<155>: [105  93 131 108 157]
<171>: [109 116 117 109 110]
<102>: [103  78 195  91 118]
<73>: [125  91 179 123  96]
<162>: [195  78  90 118 103]
<63>: [167 148 123 120 121]
<89>: [146 137 124  91 141]
<109>: [126  97 120 166  48]
rev: [ 91 124]	<89>
where: [167]	<63>, 0
perm: [118 103 195  78  90]	<162>
where: [126]	<109>, 0

<146>: [165 144 163 132 114]
<113>: [195 112 141 125 112]
<59>: [ 94 129 194 112 139]
<16>: [ 85 190  68 116 118]
<9>: [163 165 144 115 132]
<18>: [152 142 144 136 101]
perm: [114 132 163 144 165]	<146>
rev: [132 115 144]	<9>

<75>: [140  84 155 113 148  90 180  96 184 142 146 101 184 102]
<71>: [125 102 153 167 147 104 166 105  79 161 133 158 101 125]
<49>: [ 95 138 188 140 115 182 158 179 126 128 133 125  87  65]
<104>: [172  97 148 150  96 191 120  90  92 109 132 157 169  91]
<122>: [106 150 135 137  64  82 164 107 116  59 135 122 137 117]
<132>: [100 155 101 123 103 167 161  72 108 152 131  97 104 174]
where: [179]	<49>, 7
where: [105]	<71>, 7

<72>: [109 108 121 124 116 118 127 119  94 126 125 170 134  89  94 114 148 133
 115 195 132 132]
<36>: [138 106 124 142 143 125 145 169 121 134 114 133 138 171  79 141 200 154
  83 168 115 135]
<83>: [105 102 143 126 124 120 117 139 121 139 125 148 133 114 121 133 128 128
 138 152 122 125]
<43>: [109 108 121 124 116 118 127 119  94 126 125 170 150  89  94 114 148 133
 115 159 134 129]
<57>: [135 126 122 137 120 128 147 149  81 129 132 176 158 108  74 125 200 128
  94 197 143 143]
where: [105]	<83>, 0
perm: [143 143 197  94 128 200 125  74 108 158 176 132 129  81 149 147 128 120
 137 122 126 135]	<57>
rev: [133 148 114  94  89 134 170 125 126]	<72>

<25>: [ 64 111 116 151 104]
<112>: [183 189  86 169 119]
<97>: [188  94 159  61 119]
<62>: [ 82 140 151  88 207]
<26>: [115 189 143  81  91]
<50>: [ 64 111 169 142 156]
where: [115]	<26>, 0
rev: [ 88 151]	<62>
which: [ 64 111 116 151 104]	<25>
perm: [104  64 111 116 151]	<25>
where: [188]	<97>, 0
where: [116]	<25>, 2

<52>: [131 131 160 128 130 132 132]
<48>: [126 125 136 129 143 211 201]
<88>: [130 131 175 128 134 158 152]
<129>: [129 128 136 127 134 161 158]
<95>: [127 126 133 127 137 177 171]
<99>: [131 129 143 127 129 135 135]
<45>: [128 129 136 134 127 174 168]
<174>: [127 126 135 127 138 180 174]
where: [160]	<52>, 2
rev: [134 127 136]	<129>

<3>: [130 168 142 175 148 143 123]
<128>: [123 142 130 168 142 175 148]
<54>: [104 109 149  92 132 166 116]
<141>: [197 118 107  84 127 116 115]
<117>: [143 135 170 128 142 197 141]
<7>: [118 197  84 115 117 107 127]
rev: [107 117 115  84 197 118]	<7>
which: [143 135 170 128 142 197 141]	<117>
perm: [115 116 127  84 107 118 197]	<141>
rev: [115  84]	<7>
perm: [123 130 142 143 148 168 175]	<3>
perm: [127 107 117 115  84 197 118]	<7>
perm: [123 143 148 175 142 168 130]	<3>

<86>: [133 103  97  92 149 115 140 159 115  98 160 106 145  95 131 111 125 143
 178 116  87 114 158 117]
<12>: [ 93 158 159 128  82  96 110 111  96 175 127  94 141 114 101 107  96  88
 169 122 121 102 140 116]
<158>: [114 132 107 133  91 113 131 118 143 151 121  91 150  76 168 122 116 104
 173 128 101  84 147 136]
<161>: [138 134 108 132 115 110 118 120 119 124 174 161 154  98  83 123  90 125
 143 111 167 153  91 110]
<136>: [115 152 133 103  97  92 149 115 140 159 115  95 160 106  78 132 116 121
 184 119 118 146 122 126]
<32>: [155 150 134 112  95 122 135 128 119 161  94 102 124 119  80 119 136 131
 178 105 147 118 136 114]
<172>: [174 132  83 119 111 123 153  91 154 138 120  90 123  98 110 115 143 118
 167 134 125 110 161 108]
<157>: [126 131  77 108 100 130 133 106 107 156  96  86 124 103 134  95 166 105
 155 112 103  63 152 146]
rev: [106 160  95 115 159 140 115 149  92  97 103 133]	<136>
where: [127]	<12>, 10
perm: [108 161 110 125 134 167 118 143 115 110  98 123  90 120 138 154  91 153
 123 111 119  83 132 174]	<172>
where: [88]	<12>, 17
where: [63]	<157>, 21

<178>: [104 128 135 128 136 131 129 125 127 150 128 136 153 133 128]
<213>: [130 129 137 129 133 145 134 136 110 135 149 143 129 125 128]
<151>: [127 128 135 129 136 130 123 150 125 123 130 148 143 129 128]
<211>: [127 152 129 132 128 136 131 134 152 133 122 128 106 131 131]
<176>: [133 122 152 131 131 134 132 105 131 133 128 133 128 131 128]
<74>: [131 132 159 128 131 133 120 105 129 133 128 128 142 148 130]
<166>: [131 132 159 128 131 133 133 105 129 133 128 128 142 148 130]
<197>: [132 132 128 129 132 141 125 130 130 105 142 149 131 128 130]
<167>: [136 124 159 128 130 129 124 148 124 124 128 128 130 130 150]
<40>: [127 122 152 131 131 134 132 105 131 133 128 128 129 136 152]
<137>: [132 124 136 128 133 161 136 117 112 136 152 137 130 125 128]
<101>: [127 134 133 128 130 190 118 149 124 123 128 133 153 136 129]
which: [132 132 128 129 132 141 125 130 130 105 142 149 131 128 130]	<197>
which: [127 128 135 129 136 130 123 150 125 123 130 148 143 129 128]	<151>
which: [127 152 129 132 128 136 131 134 152 133 122 128 106 131 131]	<211>
perm: [110 125 128 129 129 129 130 133 134 135 136 137 143 145 149]	<213>
rev: [130 128 131 149 142 105 130 130 125 141 132 129]	<197>
perm: [152 128 131 131 132 136 122 105 127 133 131 129 134 152 128]	<40>
rev: [136 129 128]	<40>

<81>: [109  79 112 100 137 132 137  83 168 126 156  93 122 128 143 145 105 132
 119 124  84 136 134 122 112 110 111 135 120  91 125  92 116 150 114 138
 138 138 148]
<111>: [109  79 112 100 137 132 137  83 168 126 156  93 134 118 143 145 105 132
 119 124  84 136 134 122 112 110 111 135 120  91 125  92 143 150 114 138
 138 138 148]
<10>: [124 137 112 134 120  91 156 111  84 112 135 122 126 143 143 119 148  79
 137 145 138 114 125 132 101 150 105 132 118 134 136 138  83  92 109 110
  93 138 168]
<116>: [106 116 107 130 111  78 137  83 168 130 165 133 129 126 202  93 153 126
 154 138 169 117 105 174 153 159 100 175 139 128 122 116 146 137  77 124
 116 160 108]
<46>: [134 129 128 132 105 156 145 172 121 147 122 100 154 124  96 143 117 152
  82 149 118 129 146 134 122 137 107 106 136  93 126 112 145 111 155 130
 125 116 109]
perm: [114 137  91 125 119 145  92 135 138  93 132 138 143 143 148 109 132 120
  83 156 110  79 118 126 136 122 105 112 134 134 137 138 100  84 112 111
 150 168 124]	<111>
rev: [117 169 138 154 126 153]	<116>
which: [109  79 112 100 137 132 137  83 168 126 156  93 122 128 143 145 105 132
 119 124  84 136 134 122 112 110 111 135 120  91 125  92 116 150 114 138
 138 138 148]	<81>
perm: [109 116 125 130 155 111 145 112 126  93 136 106 107 137 122 134 146 129
 118 149  82 152 117 143  96 124 154 100 122 147 121 172 145 156 105 132
 128 129 134]	<46>
where: [96]	<46>, 14

<33>: [155 148 177 116]
<24>: [115 116 177 117]
<107>: [149 116 177 155]
rev: [117 177]	<24>
rev: [116 115]	<24>
perm: [115 116 117 177]	<24>
perm: [155 177 116 149]	<107>
perm: [177 117 116 115]	<24>
which: [149 116 177 155]	<107>
rev: [116 177 148]	<33>

<163>: [126 144 138 153 157 144 133 147 151 130 138 134 150 163 133 152 137 131
 132 156 146 123 123 134 137 116 128 127 109 134 121 150 127 151]
<47>: [122 130 102 100 124 128 114 147 121 130 126 112 129 132 147 127 199 125
 148 121 137 102 131 126 115 134 134 126 129 120 125 122 125 137]
<156>: [105 120 158 101 107 135 121 110 127 106 150 115 130 116 139 103 123 115
 130 126 124 115 108 121 120 105 132 132  97 130 113 118 130 129]
<84>: [127 110 107  97 101 115 124 130 103 129 115 118 116 105 132 105 158 123
 130 108 113 120 135 120 115 138 130 132 150 121 126 125 133 134]
<179>: [144 117 129 105 158 139 124 137 141 113 135 119 138 138 152 155 164 125
 121 154 123 129 131 136 125 110 135 139 114 127 111 139 131 169]
<55>: [127 110 107  97 101 115 124 130 103 129 115 118 116 105 132 105 158 123
 130 108 113 120 135 120 115 138 130 132 150 121 126 106 130 121]
<133>: [146 114 129 103 157 137 124 136 138 112 134 119 137 135 152 153 164 124
 118 154 119 130 131 135 125 110 135 140 116 126 110 137 131 169]
<144>: [125 146 142 160 155 143 136 144 152 131 138 138 148 162 128 151 121 131
 129 154 145 127 123 133 140 116 126 126 110 135 123 150 127 145]
<79>: [117 138 133 147 102 117 129 105 118 137 125 136 112 110 103 106  76 133
 131 101 130 137 124 123 131 144 122 117 136 129 148 119 124  85]
which: [126 144 138 153 157 144 133 147 151 130 138 134 150 163 133 152 137 131
 132 156 146 123 123 134 137 116 128 127 109 134 121 150 127 151]	<163>
which: [125 146 142 160 155 143 136 144 152 131 138 138 148 162 128 151 121 131
 129 154 145 127 123 133 140 116 126 126 110 135 123 150 127 145]	<144>
perm: [130 121 127 110 107  97 101 115 124 130 103 129 115 118 116 105 132 105
 158 123 130 108 113 120 135 120 115 138 130 132 150 121 126 106]	<55>
rev: [140 133 123 127 145 154 129 131]	<144>
rev: [125 164 155 152 138 138]	<179>

<53>: [207 168 195 119 126  88 120]
<98>: [174 175 179 116 122  88 118]
<127>: [169 108 161 187 137 128 115]
<164>: [175 181 116 122  88  98 124]
<4>: [168 195 119 207  88 120 127]
<135>: [154  82 136 207 121 134 124]
<131>: [210 146 194 135 131  87 113]
perm: [116 181  98  88 175 124 122]	<164>
perm: [195 120 168  88 119 126 207]	<53>
rev: [ 88 122 116 179 175]	<98>

<69>: [102  72  78 112 157 185 177 141  97  72  79 118 162 185 175 136  92  70
  83 124 165 186 171 131  89  70]
<92>: [130 146 155 146 128 109 102 109 127 145 154 147 130 111 102 108 125 144
 155 149 131 112 103 107 124 143]
<90>: [136  92  89 185 141  70 118 131 175 165  97  70 112 102 185 177  79  83
  72 171 162 124  78 186 158  72]
<77>: [124  73  68 112 170 192 163 104  65  79 134 184 106  65  80 136 185 185
 136  80  64 106 165 192 165 105]
<17>: [ 80  80 124  64 136 191  65  65 170 165  73 104 163  68 184 106 105 136
 106 112 192  79 185 185 134 165]
which: [130 146 155 146 128 109 102 109 127 145 154 147 130 111 102 108 125 144
 155 149 131 112 103 107 124 143]	<92>
rev: [106 184  68 163 104  73 165 170  65  65 191 136]	<17>
perm: [ 79 171 175 141 165  70  97  89 118  83 177 131 102 112 124 157 136  72
  70 186  72 185  78  92 185 162]	<69>
perm: [105 165 192 165 106  64  80 136 185 185 136  80  65 106 184 134  79  65
 104 163 192 170 112  68  73 124]	<77>

<15>: [ 98 106 100 147  90 118 132 167 159 124 125 110 136 136 118 157 116 100
 127 124 120  93 151 118 118 137 142 126  80 136 133 112 128 101 142 110
 128 122 123]
<19>: [ 94 153 141 158 111 102 128 131 118 165 117 103 137 103 135 123 134 158
 147 107 115 132 113 135 108 140 117 114 134 126 127 133 116 192  98 111
 150 135 118]
<29>: [152 138 127 133 138 115 117 129 138 127 118 108 116 143 120 117 130 157
 124 111 138  89 129 118 129 137 135 140 127 131 109 113 125 108 149 172
 139 140 109]
<82>: [112 151 125 142 118 118  93 132 133 118 128 100 124  80 124 126 106 118
 159 142 116 136 122 101 110 147  98 100 110 136 127 128 137 157 120  90
 124 136 167]
<67>: [127 145 109 147 131 110 152 126 103 111 126 138 122 128 136 118 134 149
 125 124 156 169 158 154 134 136 134 116 126 141 122 126 133 124 124  89
 129 148  93]
which: [127 145 109 147 131 110 152 126 103 111 126 138 122 128 136 118 134 149
 125 124 156 169 158 154 134 136 134 116 126 141 122 126 133 124 124  89
 129 148  93]	<67>
rev: [127 126 134]	<19>
rev: [ 89 138]	<29>
perm: [123 122 128 110 142 101 128 112 133 136  80 126 142 137 118 118 151  93
 120 124 127 100 116 157 118 136 136 110 125 124 159 167 132 118  90 147
 100 106  98]	<15>
perm: [ 80  90  93  98 100 100 101 106 110 110 112 116 118 118 118 118 120 122
 124 124 124 125 126 127 128 128 132 133 136 136 136 137 142 142 147 151
 157 159 167]	<82>
rev: [118 127]	<29>
rev: [ 93 120 124 127 100 116 157 118 136]	<15>

<56>: [131 127 122 136 116 113 135  72 118  63 112 163 126 134 138 118 137 125
 121 149  63 139 165 127 135 143 118 141 136  99 123 144 141 144 108 114
 127 125 125  85 116 119 122]
<61>: [123 114 159 169 160 132 140 124 126 115  96 133 127 122 137 115 113 134
  65 117  63 109 117  94 115 144 115 127 161 137 123 136 107 136 136 117
 146 121 132 109 153 132  94]
<34>: [114 124 125 125 158 127 140 124 127 118 101 131 127 122 136 116 113 135
  72 115  63 110 115  99 116 143 116 127 156 139 124 134 109 134 137 121
 145 123 133 114 151 134  99]
<39>: [113 123 158 171 150 174 164 120 145 150 138  93 155 127 131 104 129 135
  97 106  63 113 103 102 116 147 104 109 159 133 119 121 129 121 149 136
 139 120 127 137 136 135 122]
rev: [143 116  99 115 110  63 115  72]	<34>
rev: [ 63 115  72 135 113 116 136 122 127 131]	<34>
rev: [125 125 127 114]	<56>
rev: [ 99 134]	<34>

<13>: [131 131 114 125 142 118 117 175 113 154 135  62 140 114 110 118 132 126
 139 100  99  97  90 111 138 131 101 121]
<37>: [ 98 131 131 114 127 105 103 166 150 133 115  79 138 111 114 115 114 157
 165 112 119 129 113 105 132 139  97 138]
<5>: [140 131 147 143 125 120 156  70 115  86 113 104 158 118 172  95 128 127
 171 116 139 112 101 141 151  99 113 110]
<110>: [139 120 116 118 125 143 156 114 110  99 128 171 101 127 147 141 172  86
  70 158 131 151  95 140 112 104 113 115]
which: [140 131 147 143 125 120 156  70 115  86 113 104 158 118 172  95 128 127
 171 116 139 112 101 141 151  99 113 110]	<5>
perm: [ 79  97  98 103 105 105 111 112 113 114 114 114 115 115 119 127 129 131
 131 132 133 138 138 139 150 157 165 166]	<37>
perm: [104 141 147 113 120 143 118 156 116 151 131 158 172 140 110 171 114 128
  99 112 127  70 139 101  86 115 125  95]	<110>
where: [98]	<37>, 0
where: [119]	<37>, 20
rev: [127 114 131 131]	<37>

<76>: [159 140 143 153 125 110 138 159 120 104 163 151 132 128 139 117 137 159
 151 139 120 111 138 109 107  87 165 124 142 121 107 169 143  87 170 112
 143 132 138  94 146 149 113 123 111 109 159 111 142 141 137  86]
<41>: [105 140 151 138 143 117 112 120 130 149  94 116 107 104 137 151 142 139
 110 138 132 169 102 125  93 170 137 143 143 169 124 107 120 138 159 165
 159 153 159 163 102 150  87 128 109 140 132 104 111  87 121 114]
<108>: [159 140 143 153 125 110 138 159 120 104 163 151 132 128 139 117 137 159
 151 139 120 111 138 109 107  87 165 124 142 121 107 169 143  87 170 112
 143 132 138  94 102 169 150 105 114 130 137 149 116  93 102 104]
perm: [117 137 159 151 139 120 111 138 109 107  87 165 124 142 121 107 169 143
  87 170 112 143 132 138  94 102 169 150 105 114 130 137 149 116  93 102
 104 159 140 143 153 125 110 138 159 120 104 163 151 132 128 139]	<108>
rev: [120 112 117]	<41>

<93>: [ 70  73  78  85  93 103 114 125 137 148 159 169 177 184 189 192 192 191
 188 182 175 167 157 147 136 125 114 104  95  87  80  76  72  70  70  72
  75  79  85  92 100 108 117 125 134 143 150 158 165 170]
<138>: [ 70  76  86  99 116 133 151 167 180 189 193 191 185 174 161 145 128 112
  97  85  76  71  70  73  80  90 101 115 128 142 153 164 173 179 191 182
 179 172 163 150 135 118 102  86  72  63  59 113  68  81]
<64>: [ 70  78  93 113 136 158 176 188 193 188 177 159 138 117  97  82  73  70
  74  83  97 114 131 148 162 173 180 183 179 171 157 139 118  96  77  64
  59  63  77  99 125 152 175 190 196 192 180 163 142 123]
<68>: [143 192 125  93  78  73 157  85 117 136 125 182 188 189  80 192  87  76
 114 167  70 134 159 184 103  79 175 150  70 137 114  99 125  70  72  95
  72  85 165 191 158 104 169 170 108  75 147 177 148  92]
where: [164]	<138>, 31
rev: [163 172 179 182 191 179 173 164]	<138>
where: [112]	<138>, 17
perm: [103  73 159 188  76 104  70  79 100  92 169 175 177 125 150 125 191 108
  72  87  85 147 117 170 114 137 167  70 182 192 192 114  78 143 184 125
  80 158  70 157 136 148  72 134  75  93 165  95  85 189]	<93>
rev: [159 177 188 193 188 176 158 136]	<64>

<6>: [151 206 147 127]
<119>: [140 205 164 130]
<31>: [130 171 184 133]
<121>: [177 127 127 131]
<103>: [177 131 128 127]
<14>: [209 172 129 127]
perm: [127 128 131 177]	<103>
rev: [164 205 140]	<119>
rev: [127 128 131]	<103>

<27>: [157  61 144 114 103 115]
<21>: [115 114  61 104 157 144]
<38>: [115 114 116 141 157 144]
where: [116]	<38>, 2
perm: [ 61 104 114 115 144 157]	<21>

<80>: [ 97  72 114 121]
<78>: [126 121 156 141]
<173>: [181 175 131 134]
<150>: [181 175 131 118]
<22>: [130 140 101 119]
<70>: [142 120 163 103]
<142>: [199 152 121 121]
<20>: [100 164 155  94]
<42>: [166  95 156 141]
which: [181 175 131 134]	<173>
where: [134]	<173>, 3

<130>: [123  86 146 122 153]
<85>: [137 140 159 156 143]
<114>: [118 114 135 125  94]
<66>: [118 114  94 135 202]
<134>: [164 126 140 125 100]
<159>: [112 110 137 113 103]
<152>: [135 118  94 114 126]
rev: [ 94 125 135 114]	<114>
rev: [114  94 118 135]	<152>
where: [113]	<159>, 3
perm: [126 135 118  94 114]	<152>

<139>: [138  78 160 118 150 157 137 143 100 176 114 158  94]
<44>: [160  78 114 156 138 143 137 150 118 100 158  94 176]
<23>: [125  87 124 108 155 189 133 120  89 146 160  82 147]
<35>: [125  87 124 108 155 189 133 120 130 146  77  82 147]
perm: [ 78  94 100 114 118 137 138 143 150 157 158 160 176]	<139>
where: [157]	<139>, 5

